A small network was shown many inputs. Here are its activations along a few directions, one row for each input.
In each table, some parts of the input vary, and every possible input appears once, in random order.
A made-up example of a description, with smaller parts first: ring(5) and (point or line(9) or (values(2) and line(6))).
Shared parts are said once, and a part with two or three values counts as separate values.
In the rows, zero is written as 128.

Other details of the inputs vary at random and push rows far along two fixed directions, the same in every table; ignore that.

Rows:
r1: [ 92 102 117 105 137 124 142  93 111 131 116]
r2: [153 108 137 128  76 119 133 140 152 108 118]
r3: [163 122 148 130  87 116 117 143 143 107 142]
r4: [152 107 154 154  94  91 130 170 150 123 146]
r5: [ 74 132  84 144 148 192 137 131 108 114 146]
r6: [ 57 144  88 115 162 165 156 119 102 102 131]
r7: [ 92 102 113 101 136 128 140  97 113 136 115]
r8: [ 67 158  83 115 173 166 149 115 107 104 126]
r9: [142 110 151 104 170 109 115  71 107 197  98]
r10: [ 78 147  95 171 178 165 127 156 109 134 170]
r11: [159 152 166 111 111  97 154 137 139 118 103]
r12: [114 133 137 112 158 133 143 106 105 160 116]
r13: [155 173 120 138  90 140 129 182 147  74 142]
r14: [161 110 144 134  79 113 124 145 135 104 139]
r15: [146  81 133 122 164 123  73  38 124 200 113]
r16: [142 188 112 106 113 118 149 166 156  63  96]
r17: [181  82 184 134 101  64  99 125 166 170 140]
r18: [ 66 149 109 128 161 171 170 139  82 125 132]
r19: [145 125 167 116  89  92 167 142 125 114 104]
r20: [199 108 175 138 120  60  83 122 168 173 123]
r21: [163 122 143 125  86 120 116 147 144 113 141]
r22: [124  97 132  84 157 110 108  56 130 178 107]
r23: [156 180 112 140  99 140 131 173 159  70 112]
r24: [153  83 136 124 165 120  62  48 109 204 134]
r25: [110 101 129 150 149 131 113 136 125 167 160]
r26: [ 79 148  91 166 176 169 125 161 111 139 168]
r27: [114 137 111 104 167 126 121  87 121 134 104]
r28: [161 109 140 130  78 117 122 149 136 110 138]
r29: [167 110 164  79  86  72 129 108 168 125  96]
r30: [ 87 157  86 171 186 166 116 161 108 139 157]
r31: [107  88 125 154 141 128 119 138 117 165 157]
r32: [148 170 117 136  90 143 140 173 162  71 122]
r33: [168 161 161 115 121  94 146 137 136 117  92]
r34: [ 73 132  88 149 150 189 139 126 105 109 147]
r35: [ 62 137 105 134 151 167 176 142  73 124 129]
r36: [145  73 142 120 156 123  71  47 112 204 145]
r37: [180 148 134 130 104 116  98 143 146 115 126]
r38: [108  90 116 138 126 148 125 100 115 138 132]
r39: [147 171 120 141  92 139 142 168 161  65 124]
r40: [132 172 151 123  93 117 182 180 132  73 113]
Each input here is: values(2) and line(4) and line(5).
Changing only the line(5) part turns r35 into r7. The same change can be made to r12. Which row results? -> r22
Changing only the line(5) part turns r28 into r31. The same change can be made to r24. Which row results? -> r20
Start at r9 and move only the line(5) part, one step at a time. The first step leads to r16. Which rows follow, in order? -> r23, r37, r30
Which other rows does r7 become when the values(2) part takes its other values? List them by row number. -> r1
Start at r4 and move only the line(5) part, one step at a time. The first step leads to r14. Which rows follow, in order? -> r38, r1, r19
Start at r27 and move only the line(4) part, one step at a time. The first step leads to r8. Which rows follow, in order? -> r6, r1

Rows:
r41: [179  83 169 127  68  87 114 137 158 130 135]
r42: [210 139 166 130  86  83 106 144 161 131 111]
r43: [127 202  98 156 117 138 145 210 147  48 144]
r44: [114  68 131 107 164 135  97  32  86 212 114]
r45: [152 101 142 126 123 122 111  93 143 146 115]
r46: [ 83 148 100 142 140 172 156 130 110 101 125]
r47: [106 191 110 136 113 137 181 211 145  57 118]
r48: [ 87 134 107 173 141 166 126 173 105 120 171]
r49: [ 60 123  70 138 181 188 125 113 103 137 143]
r50: [158 164 135 155 110 124 130 166 158  99 125]
r51: [136 104 138 103 122  98 115  90 134 141 116]
r52: [144 151 123 141 120 119 121 163 162 116 129]
r53: [ 76 101  99 118 165 153 124  84 109 164 126]
r54: [204 144 169 115  91  81 103 140 171 127 126]
r55: [ 85 163 104 131 156 140 157 157 109  95 131]
r56: [144 107 154 112 141 108 125  95 109 173 105]
r57: [ 48 103  87 150 156 184 150 121  74 138 167]
r58: [144 120 160  98 136 101 126 102 124 157 119]
r59: [ 75 144  81 129 172 191 126 117  90 119 154]
r60: [190 120 155 107  83  74 109 129 174 105 111]
r61: [128 184  97 145 103 166 155 191 125  50 125]
r62: [184 131 171  90  72  82 125 123 161 112 108]
r63: [108  72 147 119 185 122 113  43 100 218 114]
r64: [128  76 160 125 127 100 134 111 115 177 140]
Changing only one part turns r45 into r46. The same change can be made to r41. Which row results? -> r57
What do these inputs look like to the network? -> line(4) and (point or ring(5))
List by row number the other rows that have the line(4) part in common with r63. -> r47, r55, r56, r58, r64

Rows:
r65: [ 99 163 102 137 169 166 138 131 107 127 127]
r66: [ 47 200  73 162 140 192 199 212  98  40 142]
r67: [113 126 121 117 174 134 110  91 113 161 132]
r68: [166 107 154  98  92  94 112  98 153 130 113]
r69: [194 149 138 160  45 108 120 209 185  62 150]
r70: [128 110 129 111 166 112 104  86 129 175 116]
r71: [136  87 135 110 132 117 111  72 133 158 111]
r72: [ 72 217  67 157 160 198 167 197  93  52 141]
r73: [ 18 148  52 155 238 215 134  97  58 152 148]
r74: [160  92 154 101 110 109 107  76 142 161 107]
r75: [200 128 161 157  89  86  85 164 176 135 145]
r76: [138 123 153 114 109 101 144 133 134 124 125]
r77: [ 58  99 104 124 182 151 138  95  85 170 139]
r78: [162 155 137 111  65 102 146 173 174  58 107]
r79: [181 177 163 124  42  88 177 216 161  43 108]
r80: [148  95 138 107 118 120 108  81 121 151 114]
r81: [133  46 153 154 152 117  80  90 115 218 166]
r82: [148  83 170 106 122  94 124  83 127 186 112]
Changing only one part turns r65 into r82. The same change can be made to r72. Which row results? -> r79
What do these inputs look like to the network? -> values(3) and (point or ring(5))
Which other rows does r66 become when the values(3) part takes its other values? List them by row number. -> r71, r73
